These are the activations of a small neural network, seen along a few directions. Each row is one input.
In each table, some parts of the input vary, and every possible input appears once, in random order.
A made-up example of a description, with smaller parts first: values(2) and (point or ring(9) or (line(4) and ring(8))).
Shared parts are said once, and a part with two or three values counts as separate values.
In the rows, zero is written as 128.

Other details of the inputs vary at random and push rows far along two fixed directions, the same in every table; ignore that.

Table:
r1: [129 127 145 132 120 130 124 128 120 135 129 121 119 139 124 137]
r2: [121 130 130 128 122 136 126 126 133 139 130 122 112 127 144 135]
r3: [116 113 124 128 129 131 125 135 130 129 129 125 117 128 145 128]
r4: [124 119 133 120 138 127 133 126 125 128 125 117 128 138 129 125]
r5: [120 116 121 121 135 126 123 132 130 124 130 122 113 126 137 123]
r6: [134 133 146 137 131 136 132 130 118 130 130 129 123 131 134 133]
r7: [126 133 133 132 126 140 125 129 131 134 126 128 116 125 153 134]
r8: [134 130 139 138 136 136 137 128 115 130 128 127 126 129 136 131]
r9: [130 124 132 125 140 131 139 124 124 133 128 115 125 130 125 128]
r10: [119 121 123 125 134 128 124 135 127 121 127 122 116 124 139 116]
r11: [156 109 120 140  79 120 140  85 164 123 120 182 171  99  98 114]
r12: [133 128 137 135 140 134 143 130 118 128 124 125 131 126 139 129]
r13: [120 117 135 123 135 125 127 127 127 122 124 117 127 142 129 128]
r14: [113 124 128 123 128 137 125 127 117 137 125 126 122 121 136 137]
r15: [122 121 133 122 138 120 129 125 124 118 124 118 124 139 127 125]
r16: [134 131 133 127 138 127 135 121 118 130 132 119 119 130 120 127]
r17: [131 118 130 127 133 124 109 135 127 132 142 115 123 122 131 132]
r18: [125 132 125 113 124 131 127 129 129 122 138 110 123 124 134 134]
r19: [148  98 111 138  80 123 128  99 173 112 114 191 168  93 123 110]
r20: [132 128 130 124 143 126 141 123 120 128 128 117 123 127 123 125]
r21: [132 127 134 127 135 132 133 122 121 135 132 117 121 133 122 129]
r22: [148 107 119 132  84 110 132  89 167 102 110 179 176 105  99 101]
r23: [125 127 134 123 140 123 135 128 118 120 122 119 129 133 129 115]
r24: [132 122 128 126 136 119 112 134 123 127 142 117 121 119 130 129]
r25: [105 203  42 163 155 115 127 216 156 150 115 178 179 197  97 151]
r26: [128 135 130 124 125 134 131 134 123 117 134 120 128 121 149 136]
r27: [123 132 127 120 122 130 132 131 126 122 138 114 125 123 140 137]
r28: [131 132 133 128 142 127 141 126 118 125 125 117 126 125 126 118]
r29: [117 127 124 116 134 132 123 123 116 132 125 124 118 119 128 132]
r30: [132 137 142 130 133 129 130 127 118 126 132 121 119 130 120 122]
r31: [131 129 141 127 130 132 128 125 124 135 134 120 118 135 119 132]
r32: [124 137 129 125 127 133 124 126 131 131 128 120 112 124 139 123]
r33: [133 122 135 137 133 127 114 141 120 127 138 125 128 118 146 134]
r34: [124 129 128 121 125 136 121 124 137 139 130 118 110 129 138 132]
r35: [158 109 126 132  70 119 122  88 169 124 117 177 165 109  88 117]
r36: [145 109 114 132  79 129 127  91 160 120 109 193 173  87 114 119]
r37: [133 133 139 126 133 127 130 124 121 130 134 121 115 132 118 129]
r38: [128 125 134 131 137 130 143 126 121 133 128 119 127 129 131 130]
r39: [119 113 122 121 132 131 121 133 133 129 130 121 115 129 139 126]
r40: [129 130 143 133 127 132 132 127 121 135 134 123 119 133 126 134]
r41: [133 135 135 131 138 129 135 124 115 127 130 119 122 128 123 119]
r42: [127 136 123 113 128 126 130 128 126 117 138 112 121 122 133 132]
r43: [132 135 144 129 126 127 122 128 117 127 126 119 119 136 118 125]
r44: [127 123 138 130 138 130 137 132 119 123 121 126 133 134 143 127]
r45: [131 126 131 130 135 120 112 137 120 123 140 117 125 117 132 122]
r46: [122 120 135 127 135 126 137 128 121 128 125 121 130 136 135 127]
r47: [126 123 131 119 141 122 135 125 121 124 125 118 126 135 127 122]
r48: [126 140 126 117 127 127 130 130 123 114 136 112 124 119 135 124]
r49: [116 131 127 120 134 134 123 126 113 128 123 124 122 117 130 125]
r50: [111 202  33 164 149 109 110 222 158 164 137 172 173 179  90 156]
r51: [117 118 137 129 132 125 131 129 124 122 124 121 128 140 135 131]
r52: [133 130 141 125 126 126 122 125 120 131 128 119 115 138 116 132]
r53: [115 123 126 116 131 137 120 124 120 137 125 123 120 122 129 135]
r54: [134 130 148 136 124 134 124 132 118 131 125 127 123 137 132 136]
r55: [125 133 126 121 128 131 123 123 134 134 130 120 108 126 137 130]
Each input here is: line(5) and (values(5) or line(6)).
Changing only the line(5) part turns r49 into r36. The same change can be made to r10. Which row results?
> r19
Changing only the line(5) part turns r13 into r51. The same change can be made to r21. Which row results?
> r11
Which other rows does r15 become when the line(6) part takes its other values? List them by row number.
> r16, r20, r37, r47, r52
Which other rows does r2 become when the line(5) part takes its other values? List them by row number.
> r7, r32, r34, r55
Which other rows does r42 become when the values(5) part takes its other values? List them by row number.
> r5, r24, r29, r55

Table:
r56: [128 159 187 137 221 116 142 172  43 129 151  35  90 195 107 127]
r57: [114 154  85 145 141 100  84 198 141 132 139 137 144 170 105 141]
r58: [152 161  39 165  87  86 109 173 209 122 142 209 206 138  74 123]
r59: [125 146 177 144 198 135 181 152  61 126 108  86 117 196 125 127]
r60: [ 83 125 149 135 214 152 126 186  71 154 120  72  79 174 195 152]
r61: [168  70 202  94 106 117 178   8 116  86 106 112 126 100  84  80]
r62: [162  68 197 119  53 142 128  43 152 113 138 128 102  76 148 119]
r63: [154  64 185 115  81 139 151  54 134  80 117 134 147  62 184 111]
r64: [ 75 129 123  93 163 131 111 157 109 133 124  71  76 169 146 135]
r65: [ 84 120 147 132 167 138 119 172  95 128 115  98  98 175 179 145]
r66: [174  75 180 117  90 120 114  62 122  83 144 126 126  33 148  91]
r67: [106 150 142 129 156 158 118 153  80 169 146  91  75 141 143 165]
r68: [124 153  34 170 101 119 140 158 181 143 102 244 223 127  90 132]
r69: [104 129 147 128 211 126  91 192  69 150 156  51  71 161 164 148]
r70: [152  70 181 125  92 146 149  54 122  87 110 146 136  47 180  94]
r71: [120 169  90 149 140 140 106 170 144 185 126 155 126 168 105 161]
r72: [144  78 157  86  88 137 140  36 134  92 120 122 113  42 148  84]
r73: [ 92 178 114 138 151 141  96 194 117 170 133 109  89 198 125 171]
r74: [152 204  45 162  77 129 123 146 192 158 120 230 189 119  70 136]
r75: [137  39 163  87  94 132 125  33 146 112 111 124 114  64 138  94]
r76: [171 198  86 173  87 106 160 124 176 162 103 219 211 178   5 125]
r77: [148  45 186 126  78 134 149  57 144  85 119 138 131  79 183 101]
r78: [ 81 173  73 114 172 126 132 192 134 142 139  88  95 185 138 142]
r79: [154 199  49 150  66 123 125 148 203 152 127 218 201 135  74 153]
r80: [144 158  33 163  99  94 106 167 180 138 136 221 214 113  57 129]
r81: [176  69 184 106  78 114 116  63 133  76 151 112 139  48 152 107]
r82: [ 80 137 109  98 179 140 131 151  89 145 135  77  81 135 142 140]
r83: [ 81 166 121  87 193 144 134 171  85 130 145  30  68 159 174 151]
Changing only one part turns r69 into r60. The same change can be made to r57. Which row results?
> r65
What is each input in this table made of?
> values(4) and (point or ring(6))
Which other rows agree with r75 in the values(4) part? List them by row number.
> r61, r64, r72, r78, r82, r83
Which other rows does r67 become when the values(4) part takes its other values? List them by row number.
> r68, r80, r82

Table:
r84: [132 160  94 148 142 108 118 173 133 136 132 149 156 166  88 137]
r85: [149  96 162 138 100 132 121 103 126 124 123 148 136 111 131 131]
r86: [132 180  91 153 127 129 132 166 142 154 126 158 151 155 112 144]
r87: [139  92 138 119 123 125 136 100 140 114 123 139 140 103 141 110]
r88: [103 118 193 108 174 156 134 120  64 139 136  47  44 142 179 146]
r89: [126 175  96 159 135 129 123 172 142 153 128 159 157 159 108 150]
r90: [122 124 196 109 178 137 132 131  58 123 149  29  57 138 169 129]
r91: [150 113 147 117 110 126 141  92 132 111 131 124 126 108 109 110]
r92: [131 103 127 100  87 127 114  96 154 115 137 124 128  98 137 132]
r93: [141 110 146 113 113 119 137  83 132 115 126 127 123 113 108 111]
r94: [131 107 114 140 124 122 139 123 143 123 124 141 145 122 134 122]
r95: [130 104 136 120 114 132 134  98 128  98 114 141 143 101 144 107]
r96: [131 120 115 124 129 122 134 122 141 116 112 143 147 116 134 117]
r97: [125 177  87 145 130 137 138 163 146 152 124 156 142 156 105 145]
r98: [130  92 142 126 110 127 141 104 134 110 125 141 143 105 145 113]
r99: [137 106 123 114 101 129 104 101 134 126 144 135 124  67 133 124]
r100: [130 174  94 149 144 112 123 170 139 138 135 143 159 161  90 135]
r101: [126 101 143 124 108 124 140 104 131 102 114 141 142 100 145 115]
r102: [ 79 175 122 118 214 134 124 199  71 158 137  47  71 204 131 149]
r103: [110 164  86 140 134 132 127 160 143 162 112 155 144 166  99 142]
r104: [136  98 136 126  90 127  96 109 157 120 135 140 113  96 147 117]
What is each input in this table made of?
> values(3) or ring(6) or (values(2) and line(6))
Which other rows does r85 become when the line(6) part takes its other values? List them by row number.
> r86, r88, r89, r97, r103
